A small network was trained on invented records. Each row is its activation on one of them, seen along a few directions.
After each row come some of the record's fields: Zosin, Vuv, Vogab, Falar, Mabol, Foged, Keb.
A field that a record lacks is written absent.
The largest differences between rows may come from other fields.
In the rows, 500 means zero.
Random noise pushes rows far along 5 fixed directions. That doesn't count. These rows show it; they differ only by the noise:
[594 514 488 540 402 495 511 503 462 744 414 389 422 510 417 541 116 608
 504 396 555 406 418 608]
[600 542 667 574 401 477 535 408 627 698 458 603 591 561 534 408 436 480
 547 622 529 581 543 597]
[415 565 334 505 547 377 577 458 459 442 521 463 560 558 547 424 614 540
 531 442 521 457 559 544]
[455 537 681 366 536 616 504 551 621 403 539 576 587 549 535 521 678 510
 450 424 434 575 408 324]
[436 398 465 380 463 572 465 653 413 501 564 486 506 498 414 565 755 564
 379 663 564 500 376 507]
[470 484 381 377 507 474 531 597 361 488 555 449 517 585 406 563 638 623
 439 430 577 467 317 489]
[450 506 269 609 458 400 527 475 414 626 434 331 418 443 495 455 274 563
 519 503 548 340 619 691]

[530 442 274 540 480 473 488 493 413 478 559 361 467 329 357 543 588 515
 592 512 524 437 511 509] -> {Zosin: s2, Vuv: l2, Vogab: t2, Falar: y1, Mabol: p1, Foged: w5, Keb: e1}
[563 499 481 664 403 410 535 417 477 727 426 494 477 525 522 418 286 508
 545 670 584 491 602 765] -> {Zosin: absent, Vuv: absent, Vogab: absent, Falar: absent, Mabol: absent, Foged: w4, Keb: e1}
[544 443 727 502 412 660 442 560 597 605 481 544 479 452 496 530 468 480
 428 659 500 561 460 508] -> {Zosin: absent, Vuv: absent, Vogab: absent, Falar: absent, Mabol: absent, Foged: w1, Keb: e1}
[717 491 610 484 384 515 558 473 410 726 464 599 490 576 319 561 459 528
 562 517 602 611 231 559] -> {Zosin: s2, Vuv: l2, Vogab: t2, Falar: y1, Mabol: p1, Foged: w5, Keb: e2}
[495 580 600 556 522 397 602 368 597 455 531 701 676 639 641 336 785 425
 572 653 511 670 607 573] -> {Zosin: absent, Vuv: absent, Vogab: absent, Falar: absent, Mabol: absent, Foged: w4, Keb: e1}
[438 442 200 662 493 425 536 417 437 559 385 320 300 304 439 505 287 439
 595 483 432 322 646 624] -> {Zosin: s2, Vuv: l3, Vogab: t2, Falar: y1, Mabol: p1, Foged: w3, Keb: e2}
[447 496 439 537 506 577 495 484 590 440 462 336 372 279 511 526 340 494
 523 315 385 399 595 433] -> {Zosin: s1, Vuv: l3, Vogab: t2, Falar: y1, Mabol: p4, Foged: w5, Keb: e2}
[468 442 519 390 519 574 500 603 458 365 585 559 526 504 472 541 850 505
 427 592 512 579 385 414] -> {Zosin: absent, Vuv: absent, Vogab: absent, Falar: absent, Mabol: absent, Foged: w5, Keb: e1}
[313 505 385 441 582 538 487 578 490 306 550 396 484 430 561 501 679 517
 430 441 460 425 559 413] -> {Zosin: absent, Vuv: absent, Vogab: absent, Falar: absent, Mabol: absent, Foged: w1, Keb: e1}
[495 610 388 595 520 410 574 411 497 564 429 374 458 522 557 451 166 568
 569 268 488 377 566 584] -> {Zosin: absent, Vuv: absent, Vogab: absent, Falar: absent, Mabol: absent, Foged: w6, Keb: e1}
[442 391 527 357 468 721 441 735 371 511 457 391 321 461 395 703 374 638
 330 434 506 441 249 484] -> {Zosin: absent, Vuv: absent, Vogab: absent, Falar: absent, Mabol: absent, Foged: w2, Keb: e1}
[551 575 678 490 458 521 497 461 684 551 525 570 631 537 555 421 546 481
 491 490 497 554 518 427] -> {Zosin: absent, Vuv: absent, Vogab: absent, Falar: absent, Mabol: absent, Foged: w3, Keb: e1}
[715 592 823 645 369 489 582 309 735 741 418 696 605 570 580 361 368 423
 623 591 499 686 552 586] -> {Zosin: absent, Vuv: absent, Vogab: absent, Falar: absent, Mabol: absent, Foged: w5, Keb: e1}
[610 511 722 352 498 521 515 546 493 478 548 670 625 720 480 580 608 564
 459 420 535 676 273 413] -> {Zosin: absent, Vuv: absent, Vogab: absent, Falar: absent, Mabol: absent, Foged: w4, Keb: e1}
[420 488 600 457 501 586 461 548 611 432 564 519 568 449 560 469 726 467
 433 610 474 526 553 413] -> {Zosin: absent, Vuv: absent, Vogab: absent, Falar: absent, Mabol: absent, Foged: w1, Keb: e1}
[492 405 632 493 353 692 341 620 614 643 509 408 461 291 445 523 455 490
 366 701 551 434 517 510] -> {Zosin: s2, Vuv: l3, Vogab: t2, Falar: y2, Mabol: p6, Foged: w3, Keb: e1}
[432 556 450 499 510 515 513 509 544 490 479 399 485 455 539 483 407 546
 486 364 465 413 551 468] -> {Zosin: absent, Vuv: absent, Vogab: absent, Falar: absent, Mabol: absent, Foged: w3, Keb: e1}
[632 617 405 532 454 335 663 358 451 643 486 484 568 641 434 448 441 627
 669 238 607 550 319 586] -> {Zosin: s2, Vuv: l1, Vogab: t2, Falar: y1, Mabol: p1, Foged: w1, Keb: e2}
[505 525 502 417 502 543 533 515 536 490 497 422 472 478 459 556 450 593
 516 248 461 487 381 392] -> {Zosin: s1, Vuv: l1, Vogab: t2, Falar: y1, Mabol: p4, Foged: w3, Keb: e2}
[482 515 769 459 509 671 486 521 659 454 471 595 512 502 579 515 509 458
 462 510 407 599 477 407] -> {Zosin: absent, Vuv: absent, Vogab: absent, Falar: absent, Mabol: absent, Foged: w4, Keb: e1}
[485 426 365 421 458 536 477 646 332 585 513 346 402 486 360 620 406 642
 404 458 578 379 332 547] -> {Zosin: absent, Vuv: absent, Vogab: absent, Falar: absent, Mabol: absent, Foged: w6, Keb: e1}
[566 514 643 473 444 512 512 502 555 588 548 572 597 574 491 477 602 522
 478 566 558 576 422 494] -> {Zosin: absent, Vuv: absent, Vogab: absent, Falar: absent, Mabol: absent, Foged: w1, Keb: e1}
[511 467 417 528 557 449 382 479 501 454 530 477 522 457 494 509 410 452
 542 539 472 449 618 444] -> {Zosin: s2, Vuv: l3, Vogab: t2, Falar: y1, Mabol: p1, Foged: w2, Keb: e1}
[348 510 335 505 576 474 534 499 449 320 459 460 463 487 558 484 601 496
 508 468 454 494 574 538] -> {Zosin: absent, Vuv: absent, Vogab: absent, Falar: absent, Mabol: absent, Foged: w2, Keb: e1}
[644 385 579 447 331 597 426 644 403 787 507 429 433 498 305 627 351 625
 386 613 645 467 254 574] -> {Zosin: absent, Vuv: absent, Vogab: absent, Falar: absent, Mabol: absent, Foged: w1, Keb: e1}
[345 370 265 615 456 558 433 603 373 560 415 273 270 293 505 528 281 528
 410 697 513 303 670 737] -> {Zosin: absent, Vuv: absent, Vogab: absent, Falar: absent, Mabol: absent, Foged: w4, Keb: e1}
[326 364 462 515 579 636 380 577 522 312 496 452 370 293 511 560 630 326
 451 720 363 429 648 389] -> {Zosin: s2, Vuv: l3, Vogab: t2, Falar: y2, Mabol: p5, Foged: w1, Keb: e2}
[335 366 208 592 461 494 469 588 321 531 441 326 320 357 487 505 492 529
 429 751 561 367 624 750] -> {Zosin: absent, Vuv: absent, Vogab: absent, Falar: absent, Mabol: absent, Foged: w2, Keb: e1}
[556 427 602 448 413 634 477 558 554 625 492 431 430 406 393 602 382 563
 457 443 483 480 362 482] -> {Zosin: s2, Vuv: l3, Vogab: t1, Falar: y1, Mabol: p4, Foged: w6, Keb: e2}
[596 442 713 560 337 686 394 536 645 752 407 445 429 360 455 550 175 505
 451 611 477 471 507 539] -> {Zosin: absent, Vuv: absent, Vogab: absent, Falar: absent, Mabol: absent, Foged: w3, Keb: e1}
[613 494 590 536 423 534 509 494 519 619 470 513 471 490 466 509 379 515
 509 522 526 534 446 537] -> {Zosin: absent, Vuv: absent, Vogab: absent, Falar: absent, Mabol: absent, Foged: w5, Keb: e1}
[347 569 300 640 550 295 578 362 551 390 565 519 645 495 689 258 850 415
 568 701 523 492 831 630] -> {Zosin: absent, Vuv: absent, Vogab: absent, Falar: absent, Mabol: absent, Foged: w1, Keb: e1}
[604 586 531 481 645 319 391 444 536 384 655 625 681 623 503 448 521 372
 542 478 477 483 620 236] -> {Zosin: s1, Vuv: l3, Vogab: t1, Falar: y1, Mabol: p1, Foged: w3, Keb: e1}
[289 531 461 488 596 552 514 519 568 287 508 465 500 434 642 451 666 461
 464 489 404 476 651 454] -> {Zosin: absent, Vuv: absent, Vogab: absent, Falar: absent, Mabol: absent, Foged: w4, Keb: e1}
[540 484 591 417 531 609 425 589 549 436 554 483 446 402 429 581 449 454
 426 385 441 457 443 283] -> {Zosin: s1, Vuv: l1, Vogab: t2, Falar: y1, Mabol: p1, Foged: w5, Keb: e1}
[736 318 441 500 501 484 387 523 275 562 442 599 385 566 245 679 378 380
 554 724 540 541 308 500] -> {Zosin: s2, Vuv: l3, Vogab: t2, Falar: y1, Mabol: p1, Foged: w2, Keb: e1}
[595 525 466 582 404 317 566 453 420 665 542 591 601 621 501 395 570 536
 511 642 680 556 522 728] -> {Zosin: s1, Vuv: l3, Vogab: t2, Falar: y2, Mabol: p6, Foged: w2, Keb: e2}
[496 544 731 452 499 597 493 511 645 486 487 586 551 549 569 492 505 487
 455 460 453 585 474 408] -> {Zosin: absent, Vuv: absent, Vogab: absent, Falar: absent, Mabol: absent, Foged: w2, Keb: e1}
[407 485 368 521 555 429 416 520 497 418 581 435 528 417 547 459 559 476
 486 558 482 407 685 449] -> {Zosin: s1, Vuv: l3, Vogab: t1, Falar: y1, Mabol: p1, Foged: w3, Keb: e2}

Which values does each new row have?
[649 543 315 554 554 237 383 466 386 581 644 437 591 554 404 470 285 486
 543 468 598 326 607 414] -> {Zosin: s1, Vuv: l3, Vogab: t1, Falar: y1, Mabol: p1, Foged: w3, Keb: e1}
[501 426 638 554 415 676 451 545 605 572 435 480 396 329 516 518 421 446
 454 663 439 511 568 527] -> {Zosin: absent, Vuv: absent, Vogab: absent, Falar: absent, Mabol: absent, Foged: w5, Keb: e1}
[376 443 358 362 535 584 446 683 391 380 584 322 436 419 426 609 627 604
 365 405 521 373 386 386] -> {Zosin: absent, Vuv: absent, Vogab: absent, Falar: absent, Mabol: absent, Foged: w1, Keb: e1}
[390 487 226 405 539 404 530 594 314 416 591 382 521 550 444 517 743 623
 434 452 601 407 409 510] -> {Zosin: absent, Vuv: absent, Vogab: absent, Falar: absent, Mabol: absent, Foged: w3, Keb: e1}
[421 506 648 449 501 683 427 574 667 451 492 434 475 372 551 531 452 485
 423 438 395 451 542 339] -> {Zosin: absent, Vuv: absent, Vogab: absent, Falar: absent, Mabol: absent, Foged: w3, Keb: e1}
[514 478 615 651 403 466 469 413 650 590 440 597 566 453 666 359 507 392
 500 799 503 583 805 678] -> {Zosin: absent, Vuv: absent, Vogab: absent, Falar: absent, Mabol: absent, Foged: w2, Keb: e1}
[428 513 489 549 494 597 490 463 647 514 429 318 383 284 526 521 218 500
 527 302 359 364 624 457] -> {Zosin: s2, Vuv: l3, Vogab: t1, Falar: y1, Mabol: p4, Foged: w6, Keb: e2}
[385 436 701 553 466 725 394 557 720 471 481 486 457 289 627 469 527 388
 407 735 386 489 705 467] -> {Zosin: absent, Vuv: absent, Vogab: absent, Falar: absent, Mabol: absent, Foged: w1, Keb: e1}
[403 529 234 544 537 463 532 534 346 507 412 243 317 447 487 553 131 625
 489 249 504 286 508 602] -> {Zosin: absent, Vuv: absent, Vogab: absent, Falar: absent, Mabol: absent, Foged: w4, Keb: e1}
[494 567 462 491 587 438 475 481 491 449 532 447 505 528 528 520 288 541
 537 276 455 422 535 405] -> {Zosin: s1, Vuv: l3, Vogab: t1, Falar: y1, Mabol: p1, Foged: w4, Keb: e2}
[514 502 380 372 518 458 562 602 294 461 530 479 483 657 403 587 590 653
 438 344 609 514 226 509] -> {Zosin: absent, Vuv: absent, Vogab: absent, Falar: absent, Mabol: absent, Foged: w2, Keb: e1}
[270 379 336 548 506 583 440 606 453 410 487 388 387 321 571 480 649 467
 392 787 479 404 695 638] -> {Zosin: absent, Vuv: absent, Vogab: absent, Falar: absent, Mabol: absent, Foged: w4, Keb: e1}
[354 633 422 456 646 435 595 444 533 247 497 516 562 591 650 431 644 508
 541 263 417 518 555 396] -> {Zosin: absent, Vuv: absent, Vogab: absent, Falar: absent, Mabol: absent, Foged: w2, Keb: e1}
[522 489 625 619 427 535 497 444 579 609 428 583 510 490 566 438 423 440
 518 720 494 578 617 663] -> {Zosin: absent, Vuv: absent, Vogab: absent, Falar: absent, Mabol: absent, Foged: w4, Keb: e1}
[400 370 275 368 501 542 529 665 207 409 468 418 356 543 406 654 627 659
 394 485 571 499 262 622] -> {Zosin: absent, Vuv: absent, Vogab: absent, Falar: absent, Mabol: absent, Foged: w2, Keb: e1}
[306 477 483 390 549 589 497 594 562 290 567 499 559 452 601 475 924 503
 404 558 460 528 539 406] -> {Zosin: absent, Vuv: absent, Vogab: absent, Falar: absent, Mabol: absent, Foged: w3, Keb: e1}
[537 497 799 441 453 613 485 519 664 542 536 688 631 579 561 465 701 468
 447 665 489 659 447 441] -> {Zosin: absent, Vuv: absent, Vogab: absent, Falar: absent, Mabol: absent, Foged: w6, Keb: e1}
[500 462 555 401 447 599 496 595 488 539 509 487 514 528 471 566 554 603
 416 484 529 512 355 512] -> {Zosin: absent, Vuv: absent, Vogab: absent, Falar: absent, Mabol: absent, Foged: w6, Keb: e1}
[610 532 530 442 488 522 549 526 444 524 493 489 467 570 431 568 402 587
 503 304 527 519 293 443] -> {Zosin: absent, Vuv: absent, Vogab: absent, Falar: absent, Mabol: absent, Foged: w5, Keb: e1}
